[[ 6.666  0.596 -4.102  4.353 -3.880 -5.630]
 [ 3.679 -4.685  6.058  5.893  5.625 -5.383]
 [-1.462  5.317 -0.350 -4.306  3.307  3.684]
 [-3.198  6.614 -3.566 -4.130  5.507  5.209]
 [ 5.355  4.203  6.221 -1.570  5.493  4.003]
 [ 5.352  4.203  6.233 -1.457  5.516  4.037]
 [-6.053 -2.235 -2.300  1.678 -3.196  6.394]
 [-3.384  6.673 -3.786 -4.556  5.664  5.277]
 [ 3.632 -4.670  6.111  5.948  5.484 -5.385]
 [ 5.104  6.342  6.114 -5.745  4.956  6.557]
 [ 3.860 -6.513  1.372  6.659  2.364 -5.343]] out -5.383

[[ 0.012 -0.020  0.003  0.032 -0.059 -0.040 -0.060 -0.075  0.035 -0.037
   0.028 -0.039  0.055]
 [-0.052 -0.046  0.196  0.288 -0.414 -0.418 -0.567 -0.538  0.251 -0.298
   0.279 -0.362  0.446]
 [ 0.065  0.055 -0.076 -0.175  0.214  0.186  0.292  0.254 -0.153  0.104
  -0.139  0.196 -0.251]
 [-4.727 -0.048  1.175 -3.051  1.048  1.571  3.048  3.121 -0.417 -1.425
   2.320  1.760 -5.713]
 [ 0.076  0.093 -0.157 -0.388  0.492  0.396  0.601  0.485 -0.320  0.166
  -0.253  0.419 -0.522]
 [-0.617  0.327 -0.146 -1.210  1.083  1.072  1.604  1.070 -0.732  0.118
  -0.244  1.147 -1.715]
 [-0.071 -0.048  0.117  0.188 -0.269 -0.269 -0.360 -0.385  0.171 -0.176
   0.200 -0.232  0.287]
 [-0.938  0.340 -0.064 -1.430  1.151  1.203  1.805  1.203 -0.733  0.039
  -0.078  1.284 -2.074]
 [ 2.012  1.312  2.362 -0.977 -2.509 -0.287 -3.394 -1.350 -3.097 -5.280
  -0.652 -5.681  3.271]
 [-0.078 -0.072  0.176  0.215 -0.322 -0.322 -0.440 -0.435  0.218 -0.229
   0.228 -0.273  0.347]] out 0.446

[[-0.752  1.372 -1.518 -0.439  0.162  0.991  1.609  0.680  1.157 -0.899]
 [-0.541  1.918 -0.097 -0.749  3.559 -1.451 -0.334 -0.239  0.820 -0.090]
 [ 1.871 -3.884  3.270  1.312 -2.146 -1.369 -3.247 -1.321 -2.871  1.954]
 [ 0.298 -0.277  0.887  0.050  0.922 -1.013 -1.066 -0.478 -0.462  0.516]
 [-1.999  5.077 -2.504 -1.833  5.718 -0.690  1.985  0.688  3.056 -1.534]
 [ 0.360  1.247  2.760 -0.676  6.960 -4.898 -3.820 -1.813 -0.579  1.568]
 [-1.571  2.963 -3.066 -0.962  0.696  1.845  3.206  1.344  2.416 -1.820]
 [ 1.673 -2.907  3.528  0.910  0.171 -2.538 -3.809 -1.624 -2.575  2.085]
 [-0.790  2.284 -0.694 -0.853  3.284 -0.916  0.341  0.055  1.204 -0.441]
 [-1.811  4.836 -2.013 -1.771  6.061 -1.180  1.415  0.436  2.764 -1.247]] out -0.090

[[ 5.560  0.965  2.004  1.216 -0.309 -0.362]
 [-0.353  4.071  2.443 -1.052 -3.629  1.938]
 [ 5.420  0.861  1.709  1.086 -0.270  0.042]
 [ 0.501  0.223 -4.725  1.442  3.391 -0.425]
 [-2.499 -4.159  0.769 -1.006 -0.267 -2.357]
 [-2.295 -3.559 -1.113 -2.548 -0.183  1.304]
 [-2.412  2.233 -4.352  0.602  1.667 -0.180]
 [-1.821 -0.515 -3.684  1.507  3.771 -1.427]
 [-1.133 -2.535  1.969 -2.773 -2.156  2.371]
 [-4.116 -4.324 -1.515 -1.857  0.610  0.651]
 [-2.504  2.847 -4.358 -1.303  0.481  1.683]] out 1.938

[[-4.527 -2.954 -2.915 -5.245  2.442  2.107 -5.508  2.243  0.600  1.607
   1.728 -2.928]
 [ 2.787  1.722  3.121 -1.223 -2.616 -1.828 -5.235 -1.465 -4.190  3.585
   0.088 -2.302]
 [-1.926 -5.347 -4.814 -3.587 -4.660 -3.078 -4.989 -2.792 -0.425 -0.919
  -2.628  3.677]
 [ 3.299 -1.422 -2.141 -2.947 -1.549  2.117 -3.890  1.813 -3.612  0.266
   2.778 -3.496]
 [ 1.049  1.568 -1.188 -4.858  1.597  2.648  4.738  2.504 -3.307 -1.879
   0.897 -4.815]
 [-2.002 -2.850 -2.408 -2.113  1.527  2.826 -5.385  2.831  2.456  3.841
   1.608  3.680]
 [-1.411 -3.781 -4.473 -4.966 -4.272 -2.800  4.496 -2.846  1.095 -5.063
  -0.391  2.443]
 [ 3.351  1.010  2.050 -4.986 -2.543 -4.598 -5.138 -4.727 -3.763 -2.368
  -4.774  1.581]
 [ 3.780 -1.508 -2.947  1.896  2.872  3.812  4.475  3.906  1.539 -0.657
   3.484 -3.666]
 [-4.347 -1.001 -0.283 -5.394 -2.819 -3.458 -5.508 -3.033 -0.294 -0.874
  -1.401 -2.305]] out -2.302

[[ 1.859 -3.982  1.377 -4.069 -3.944 -1.216  3.090 -4.349 -3.985 -3.838
   1.747  1.336 -1.549]
 [-1.380 -4.316 -3.439 -1.640  2.607 -2.758 -0.056 -0.546 -3.709 -4.590
  -1.619 -3.719 -3.049]
 [-4.565 -4.938  0.650  0.689 -4.255 -4.080 -1.310 -3.402 -2.935 -4.816
  -4.215 -0.746 -4.724]
 [-2.367 -3.058  3.105  0.702 -0.018  0.625  1.019 -0.713  3.715 -2.805
  -1.976 -1.400 -1.046]
 [ 5.020  4.750 -1.620 -0.750  4.486  4.117  1.163  2.826  2.646  4.575
   4.742  0.547  4.719]
 [-1.023 -3.840  4.736 -2.286 -2.956 -0.329  2.554 -4.802  1.000 -3.302
  -1.086 -2.449 -0.769]
 [-1.660  2.748  1.627  1.557 -3.216 -1.485 -2.318 -0.765  1.514  2.524
  -1.329  2.088  0.696]] out -3.049

[[-1.176  1.093  0.097  0.383  0.375  0.867 -1.010  1.247  1.429  4.637
   5.142  5.430  5.366  6.140  5.233  6.412]
 [-0.828  0.790  0.416  1.732  3.849  5.577  4.434  5.731  4.996  5.519
   5.332  5.481  5.413  5.851  5.152  6.058]
 [ 1.273 -1.148  0.867  3.039  4.330  4.023  6.671  4.386  5.991  4.791
   5.232  4.939  5.063  4.349  5.345  3.791]
 [ 0.651 -0.573 -0.082 -0.085  0.262  0.988  4.390  4.495  5.632  5.143
   5.243  5.104  5.163  4.857  5.427  4.757]
 [ 0.392 -0.306 -0.082 -0.143 -0.122 -0.329  0.302 -0.213  0.466  1.247
   3.536  4.827  5.214  5.066  5.314  4.899]
 [ 0.677 -0.746 -0.106 -0.181 -0.235 -0.632  0.789 -0.406  0.516  0.144
   1.775  3.946  5.021  4.742  5.254  4.592]
 [ 1.052 -1.053 -0.102 -0.294 -0.240 -0.866  1.164 -0.604  0.502 -0.326
  -0.076 -0.286 -0.025 -0.150  2.057  3.103]
 [ 1.698 -1.766 -0.332 -0.399 -0.461 -1.367  2.037 -0.056  3.812  4.010
   5.044  4.971  5.080  4.006  5.401  3.536]
 [ 0.343 -0.299 -0.082 -0.006 -0.058 -0.160  0.309 -0.150  0.159 -0.084
  -0.010  0.062  0.064 -0.009  1.047  2.790]
 [ 1.030 -0.833  0.595  2.417  4.225  4.412  6.329  4.709  5.882  4.935
   5.275  5.013  5.242  4.636  5.356  4.247]] out 6.058

[[ 0.309  0.989 -2.605  5.270  2.867  2.343 -2.721  2.320  0.659 -0.452
  -5.777  5.259 -0.634]
 [-0.162  1.069  0.260  0.274  0.356  0.312 -1.531  0.891  0.154  0.609
   0.484 -0.207  0.363]
 [ 0.704  0.474  0.182 -0.687 -0.197 -0.069  0.253  0.018  0.169  0.425
   0.622 -1.022 -0.095]
 [-0.496 -2.202  2.932 -5.355 -2.194 -3.114  0.571 -1.823 -1.292 -0.212
   6.630 -6.691  1.249]
 [-0.400 -0.022 -0.406  0.432  0.792  0.708 -0.263  0.151 -0.012  0.206
  -0.560  0.904 -0.230]] out 0.363

[[-1.745  1.097  2.892  4.021 -2.148  3.415 -0.144 -0.157 -2.131  2.603
  -0.538  0.248  0.370]
 [-0.253 -2.326 -0.152 -1.771  1.439 -2.586  0.518 -0.199 -0.280  0.527
  -0.034  2.196 -1.428]
 [-1.150 -3.761 -3.731 -1.119  0.584 -2.162  0.573 -2.805  0.052 -1.814
   1.884  0.720  0.029]
 [-3.353 -3.763 -1.153  1.577 -3.021 -0.413  1.947 -2.238 -2.804  0.718
   1.670  4.184 -1.572]
 [-1.399  2.810  3.951  4.635 -3.388  3.618 -0.439  2.085 -2.928  3.421
  -2.237  5.128 -2.562]
 [-4.138 -1.496 -0.682  2.366 -2.615  1.325 -0.617 -1.072 -2.834  0.465
   0.970 -1.082 -0.367]
 [-2.553 -1.829 -1.276 -0.108  0.018 -0.017  0.028 -2.326 -1.308 -1.610
   0.837 -0.908  0.123]
 [ 1.147  1.214 -1.559 -2.713  2.193 -1.456 -2.064  1.169  2.423 -1.931
  -0.799 -2.678  1.849]] out -1.428
---
[[3.199,-0.177,4.631,1.506],
[-1.138,0.206,-0.669,-1.320],
[6.043,0.162,6.497,3.895]] yields 6.497

[[-1.544,-0.063,0.263,2.322,1.006,1.904,2.462],
[-0.909,-1.151,0.843,-2.459,3.020,2.695,5.171],
[-0.869,-1.064,0.810,-2.194,2.852,2.695,4.990]] yields 2.695

[[-1.178,0.902,2.237,-5.052,-3.703],
[6.533,-1.026,1.647,-0.556,5.069],
[2.892,-1.245,-1.623,5.550,2.994]] yields 5.550

[[3.152,-1.836,-1.322,0.181,2.456],
[-2.203,-1.078,2.939,-0.359,-3.802],
[-3.109,0.106,3.632,-1.387,-5.643]] yields -1.387

[[0.027,-0.830,6.753,-3.835],
[-0.308,-1.400,3.273,2.838],
[2.576,3.169,0.524,2.816]] yields 0.524

[[0.055,-0.001,0.145,0.146,-0.352],
[-0.013,-0.085,0.041,0.174,0.289],
[-2.408,4.302,-0.496,-2.541,6.183]] yields -2.541

[[3.338,6.853,-3.068,5.004,3.817,-3.414],
[1.611,2.054,0.283,1.852,1.557,0.667],
[1.601,1.708,-0.532,1.138,0.097,-1.824]] yields 0.097

[[3.610,-1.124,5.817,-2.319],
[4.566,0.253,5.797,-2.075],
[4.449,0.005,5.845,-2.114]] yields 5.845

[[4.457,4.553,3.283,4.750,3.770],
[4.054,4.584,3.668,5.198,4.525],
[4.123,5.586,4.546,4.043,2.835]] yields 4.043

[[0.802,-1.003,0.307,-4.429],
[3.460,1.804,-0.909,2.300],
[-1.093,6.319,-1.085,5.467]] yields -1.085
